Each row below holds a small network's activations on one input, seen along a few directions.
Each table varies a few parts of the input and shows all the possible inputs, shuffled.
A made-up example of a description, with smaller parts first: line(6) and (point or (values(2) and ring(5)) or ring(11)).
Shared parts are said once, and a part with two or three values counts as separate values.

Other details of the inputs shift rows strongly along two fixed directions, in all tables alike. That doesn't count.

Table:
x1: [ 20  25 -19   9 -11 -43   8 -26 -15  54  52  -3]
x2: [ 30  12  32 -16 -43 -16   0  46  18 -34  -5  -9]
x3: [ 14  16   2  16  40  52 -35 -25 -49 -14 -19  29]
x4: [ 14  10 -31  32 -13 -27 -16  -3   2  60  53 -20]
x5: [-13 -10 -39   5 -10 -64  16 -19 -14  53  14   9]
x6: [ 18 -30  -5 -31 -53  17 -13 -20   9 -12  -4  40]
x7: [  9  20  11  -2 -37 -34  26   5  11  -9  -9  -2]
x8: [-22 -29 -28  12  -1 -37  22 -17  23  55  43  24]
x9: [ 14 -26 -28   1  63  43   9 -33 -36  67  -5  49]
x10: [-20 -15 -10 -18 -27 -13   5  -4  48 -26   5  15]
x11: [ 35   2 -19  10 -34 -17 -14 -29 -11  80  14  37]
x12: [ -5 -32 -17 -15 -33  -1   1  -5  38 -23   5 -19]
x13: [-37 -18  -1 -36 -54  21  -4  -8  25   1  -7  -1]
x14: [-14   6 -19 -34  57  35  30  -6   1 -41 -39   8]
x15: [-20  28  17  15 -59  13  -6  -2  -2  18   8 -12]
x16: [ 17   2  17  17 -34 -12   3  11  28  -9 -11 -30]
x17: [-17 -10  33   8 -39 -32  -2  22  26 -46 -24   8]
x18: [  5  30   5  15 -42 -24  24   1  -5 -23  11  -5]
x19: [ -5  -3  -6  32 -28 -17 -25 -12   3 -22  30 -29]
x20: [ -2 -47 -27   2   1 -27   3  -2  14  61  52  -5]
x21: [  5 -23 -61 -36  -6 -27  -2  -3  14  49  48   9]
x22: [-37  14  22   7 -52  13 -30  -9 -10 -17  10 -12]
x23: [  3  30  16  -4  68  22 -11 -12 -35 -43  -8  -7]
x24: [  3   1  -5 -49  65  29  15 -11   1 -27 -24   5]
x25: [-18  31 -49  21  77   1   2 -36 -44  27  13   2]
x26: [ -6 -29 -36  25 -10 -46  -7 -15   3  59  16 -18]
x27: [-36   6  39  -8  22  52  -7  18 -17 -25 -75  -8]
x28: [-37 -12  40 -18  26  72  19  14  -6 -25 -49  -1]
x29: [ 32  32  34  15  15  69  -9   3 -34 -42 -46  24]
x30: [-21  33 -19   8  52  38  -1 -19 -16  89 -27  -4]
x31: [  4 -18 -39 -13  88  18  21   7 -21  56  18  12]
x32: [ -9 -29 -40  17  82  23  23 -20  -7  57   5 -11]
x33: [ 26  16  23 -16 -24 -39  11  -1   9   8   8  -4]
x34: [  7   2   4 -13  65  20  -4  37 -24 -19 -41  -1]
x35: [ 21 -25  39  -5 -64  -2 -20   6 -11 -35 -34  33]
x36: [  9   8  21  -5 -39 -12 -26  30  -7 -66  26 -10]
x37: [ -4  47  29  30  40  39   9  17   6 -54 -36  -1]
x38: [ 22   1  40   1 -42 -11 -13  37  32 -31  -8 -25]
x39: [  1 -29   6   4 -21 -32 -22  22  10   5   3 -17]
x40: [ -3 -16 -17 -26  63  47 -10  11  17 -20 -23 -13]
x41: [ 11  29   1  38  47  43   5   4  -8 -17 -24 -32]
x42: [  8 -29  27 -29 -17 -26  30  -1   7 -14  22   7]
x43: [-19  14  28  23 -38 -18 -21   4  18 -69  13   2]
x44: [  5   6  19 -17  67   4   8   3 -26 -15 -41   0]
x45: [ -9 -25  29 -18 -40 -17  45  14  12 -54  -2   8]
x46: [ 24  22  -1   7 -33 -16  -2  27  -5  -2  33  -8]
x47: [ -2  17 -24  24 -10 -47   5 -15  27  67  24  11]
x48: [ -1  -4   8  17 -25 -15 -40  10   3 -31  34 -24]
Each input here is: line(6) and (values(2) or ring(6)).
Q: Changing only the line(6) part turns x31 into x34. The same change can be made to x42. Which row results?
A: x44
Q: Changing only the line(6) part turns x27 into x30. The same change can be made to x39. Which row results?
A: x38
Q: List by row number the other rows that have the line(6) part in common with x36.
A: x3, x19, x22, x23, x25, x43, x48

Table:
x49: [  6  16 -37  13  40  -2 -11 -18 -22  50  24   2]
x50: [-10 -13 -37  -5  45  -6   6 -21  -9  46  14   8]
x51: [  2  -2  24  -9  24  15   8  20  -1 -40 -30  -6]
x52: [ 12   4  23 -14  18  24   5  19  -2 -38 -27   0]
x53: [  9  19  23  -6  16  21   7  14  -4 -41 -24  -1]
x54: [ -2   4  27  -7   7  34  -1  14  -3 -26 -39   1]
x55: [ -4  11 -31  11  44 -14   8 -16 -14  46  12   1]
x56: [ -3  18  25   9   6  37 -12   7 -13 -32 -27  -7]
x57: [  3  13 -31  17  36  -2   3 -23 -16  58  10  12]
x58: [ -4  -5 -37   4  44  -6   7  -8   0  55  13  -7]
x59: [  0  -8   7   8 -73 -43 -12   8  26 -18  36 -18]
x60: [ -4  19  28   2   6  32   2   8  -6 -30 -36  -2]
x61: [  3 -26 -29 -14 -58 -49  -1 -21  12  43  53  12]
x62: [ -3  13  19   1  21  18  10  17  10 -42 -25 -16]
x63: [  2  -8  14   6 -74 -49 -12   7  14 -22  33  -9]
x64: [-10 -10  15 -15  21  28  10  16  14 -45 -23  -6]
x65: [  6  12   4  16  14  16 -10  -2 -14  -6  -6   2]
x66: [ 11 -21  18  -4 -82 -37  -3   6  20  -6  18   7]
x67: [  2 -29   9 -11 -82 -31  -1  -3  20 -12  22  13]
x68: [-14  -7 -36  -3  28  13  -3 -25 -12  58   3  15]
Q: Changing only one part turns x58 into x66. The same change can be made to x59. Which row results?
A: x65
Q: What is each input in this table made of?
A: line(4) and line(5)
